Each row below holds a small network's activations on one input, seen along a few directions.
In each table, some parts of the input vary, and every possible input appears once, in random order.
A made-up example of a description, with smaller parts first: one of 2 separate values, together with either a single point or one of 9 places around a ring or (one of 4 places along a line, together with one of 8 places around a ring).
Shared parts are said once, and a part with two or three values counts as separate values.
In the rows, 128 means zero.

Other details of the inputs vary at random and push rows far along two fixed directions, the same in every table; ignore that.

Rows:
row 1: [130 117  97 109  53 134 118 162  88 151 104 116]
row 2: [134 130 149 142 180 127 126 100 154 122 150 127]
row 3: [ 98 126 118 152  89  93 140 102  94  99  89 122]
row 4: [ 86 117 107 113  88 123 138 108 114 109  71 130]
row 5: [147 126 148 141 170 135 125  95 137 104 140 142]
row 6: [124 138 157 131 184 136 145 119 169 118 161 137]
row 7: [134 130 153 142 191 127 124  92 161 119 153 130]
row 8: [109 120 138 120 183 142 129  88 158 109 116 147]
row 9: [ 83 118 123 126  88 125 149  82 109  88  83 133]
row 10: [146 138  90 104  33 128 122 224  93 188 129 102]
row 11: [188 126 129 129 153 143  96 158 127 153 166 132]
row 12: [ 81 127 129 142  92 100 154  72 116  84  84 117]
row 13: [121 142 156 133 184 140 147 112 170 119 162 141]
row 14: [141 118  90 105  49 136 110 182  85 166 112 113]
row 15: [120 131 157 149 197 125 135  72 162 101 147 132]
row 16: [139 126 155 144 183 134 131  75 144  89 137 149]
row 17: [162 120 121 112 141 153 100 159 129 163 156 131]
row 18: [164 138 133 117 152 144 116 189 150 171 180 122]
row 19: [129 134 103 109  47 122 134 196 100 161 117 106]
row 20: [ 79 118 112 117  97 124 143  97 118 100  69 132]
row 21: [179 130 124 127 153 134  91 174 138 179 176 113]
row 22: [ 90 135 129 124  83 116 161 124 123 107 101 122]
row 23: [100 117  99 108  78 127 129 133 107 129  76 125]
row 24: [152 128 136 149 171 116 110 128 131 137 153 132]
row 25: [ 94 127 121 135  79 103 145  97 108 104  88 112]
row 26: [101 125 119 149  89  92 139 103  93 101  88 123]
row 27: [161 138 133 114 146 142 118 186 147 170 173 123]
row 28: [102 142 163 139 185 136 160  86 168  96 144 143]
row 29: [119 123 121 135  80 115 138 100  97  93  90 129]
row 30: [168 120 105 101 145 152  89 189 136 187 149 127]
row 31: [172 119 105  97 143 153  85 193 136 192 150 128]
row 32: [187 128 116 137 146 122  86 187 117 182 172 120]
row 33: [137 127 158 147 191 135 133  71 148  86 140 149]
row 34: [153 129 136 150 176 119 111 130 132 137 157 132]
row 35: [ 89 125 124 155  96  92 149  86  97  87  82 125]
row 36: [143 121 131 122 156 150 113 129 137 138 150 136]
row 37: [102 142 164 137 187 135 159  84 170  96 145 145]
row 38: [ 92 118 117 121  79 127 142  99 104 102  86 130]
row 39: [188 125 127 125 145 141  96 159 124 155 161 132]
row 40: [ 87 138 125 125  75 118 161 122 119 110  99 124]
row 41: [131 134 102 109  48 122 132 199 101 163 120 106]
row 42: [115 142 153 134 172 138 149 111 163 114 153 138]
Description of these inputs: one of 6 places around a ring, together with either one of 2 separate values or one of 5 places along a line.
- The inputs of row 22 and row 27 match in every part but the place on the ring of 6. If row 7 is changed in the same way as row 22 into row 27, which row does it become? => row 25
- The inputs of row 33 and row 11 match in every part but the place on the ring of 6. If row 34 is changed in the same way as row 33 into row 11, which row does it become? => row 3
- Change only the place on the line of 5 in row 1. List by row number the other rows that result. => row 2, row 5, row 23, row 35
- Change only the place on the ring of 6 in row 40. List by row number the other rows that result. => row 10, row 13, row 28, row 37, row 42

Rows:
row 43: [179 135  80 104  29 124  91 209  99 191 106 121]
row 44: [ 90 103 121 149 122  96 129  88 104 111 111 131]
row 45: [104 123 121 141 116 117 133  90 141 103  90 102]
row 46: [120 118 143 134  97 135 138  96 107  88 101 158]
row 47: [106 117 154 129 246 153 141 107 180 103 150 164]
row 48: [155 159 157 124 240 163 125 140 218 184 216 140]
row 49: [175 130 108 112 128 149  75 168 123 175 135 150]
row 50: [109 125 125 148 103 125 142 100 123  81 116 106]
row 51: [146 130 144 165 236 133 126  83 138 114 153 160]
row 52: [149 112 132 102 134 150 121 214 126 156 155 134]
row 53: [172 103 123 128 121 153  92 179 112 163 157 104]
row 54: [120 129 143 105 105 126 149  86 131  96  99 114]
row 55: [102 126 150 144 111  81 142  96 126 104 114 109]
row 56: [169 127 120 136 115 104  98 184 116 161 185 110]
row 57: [153 118 110 125 137 106  72 171 115 187 157 115]
row 58: [123 145  76  95  38 141 106 217  94 218 129 105]
row 59: [ 86 132 148 114 123 115 174 129 152  95  89 128]
row 60: [136 126 106  94 152 140 103 205 144 174 134 133]
row 61: [112 116 118 135 108 135 129  89 108 102  92 161]
row 62: [109 125 142 140 110 119 141  95 133  98  96  96]
row 63: [109 140 115 152 133 103 130  94  95 108  86 137]
row 64: [ 73 134 149 131 100 144 171 100 121 107 129 134]
row 65: [191 151 111 147 125 120 112 187 100 154 167 123]
row 66: [109 105 113 109 113 139 134  81 109 105  98 133]
row 67: [184 137  87 112  20 133 100 217  81 168 134 125]
row 68: [ 96 125 130 146 119  78 135  89 135 108 107 116]
row 69: [124 139 148 131  99 121 145  94 131  96  92 142]
row 70: [206 155 166 152 244 133 110 144 165 157 196 135]
row 71: [ 98 101 113 144 119 134 127  88 111 106  95 116]
row 72: [130 108 180 157 224 118 123  80 156 103 181 146]
row 73: [183 106 124  93 115 158 101 169 110 161 160 122]
row 74: [ 92 116 118 139 126 127 116  84 121 104  85 112]
row 75: [121 127 135 157 116 110 149 105  86  95 104 138]
row 76: [ 87 134 132 123 112 122 172 137 136  76 112 134]
row 77: [ 63 133 125 131 110 143 163  93 125 123 116 138]
row 78: [151 151 156 165 237 116 130  81 168 110 150 147]
row 79: [164 136 147 112 252 148 117 173 215 162 184 147]
row 80: [147 156 125 120 109 155 134 189 138 175 193 118]
row 81: [115 125 122 105 110 123 141  82 140 103  92 121]
row 82: [131 129 120 110  90 132 142 109 117  95 124 120]
row 83: [ 75 155 156 127 105 128 182  96 150 115 118 119]
row 84: [113 116  80  86  27 124 112 138  75 139  65 108]
- The inputs of row 70 and row 51 match in every part but one. If row 83 is changed in the same way as row 70 into row 51, which row does it become? => row 77
- What is each input in this table made of? => one of 6 places around a ring, together with either one of 2 separate values or one of 5 places around a ring
- List by row number the other rows that have the place on the ring of 6 in common with row 73. => row 46, row 52, row 53, row 64, row 72, row 75
- A walk changes only the place on the ring of 6. It starts at row 67 and steps to row 69. List the rest of the walk in order. => row 43, row 49, row 61, row 46

Rows:
row 85: [139 109 120 116 134 159 105 155 117 156 164 137]
row 86: [145 134 126 120 132 130 116 163 148 163 151  90]
row 87: [152 102  99 127  62 118  99 119  68 126  78 121]
row 88: [104 121 129 126 172 136 119  78 155 130 128 140]
row 89: [157 131 120 106 130 174 118 156 129 150 150 142]
row 90: [157 125 148 155 162 109 117  67 123  93 141 120]
row 91: [125 124 151 102 164 149 141  97 166 103 124 149]
row 92: [101 116  92 100  66 131 124 146 109 138  80 102]
row 93: [ 68 127 117 137 107  99 165 108 123  91  64 119]
row 94: [101 122 149 153 175 124 149 112 129 105 145 155]
row 95: [ 99 137 132 148 182 106 131 102 154 120 129 144]
row 96: [119 140 156 126 171 119 151 121 164  96 122 154]
row 97: [144 139 128 130 128 120 107 147 136 180 159 104]
row 98: [184 122 115 153 147 110  85 154 106 137 133 136]
row 99: [ 82 144 126 139  93 120 177 106 105  79  81 148]
row 100: [164 142 148 105 117 132 128 167 149 152 157 114]
row 101: [122 144 114 126  38 133 153 149 101 128 115 111]
row 102: [142 124 134 135 122 136 121 158 120 157 182 116]
- What is each input in this table made of? => one of 3 separate values, together with either a single point or one of 5 places around a ring
- The inputs of row 90 and row 98 match in every part but the choice among 3 separate values. If row 102 is changed in the same way as row 90 into row 98, which row does it become? => row 94
- A walk changes only the place on the ring of 5. It starts at row 89 and steps to row 91. List the rest of the walk in order. => row 92, row 88, row 85
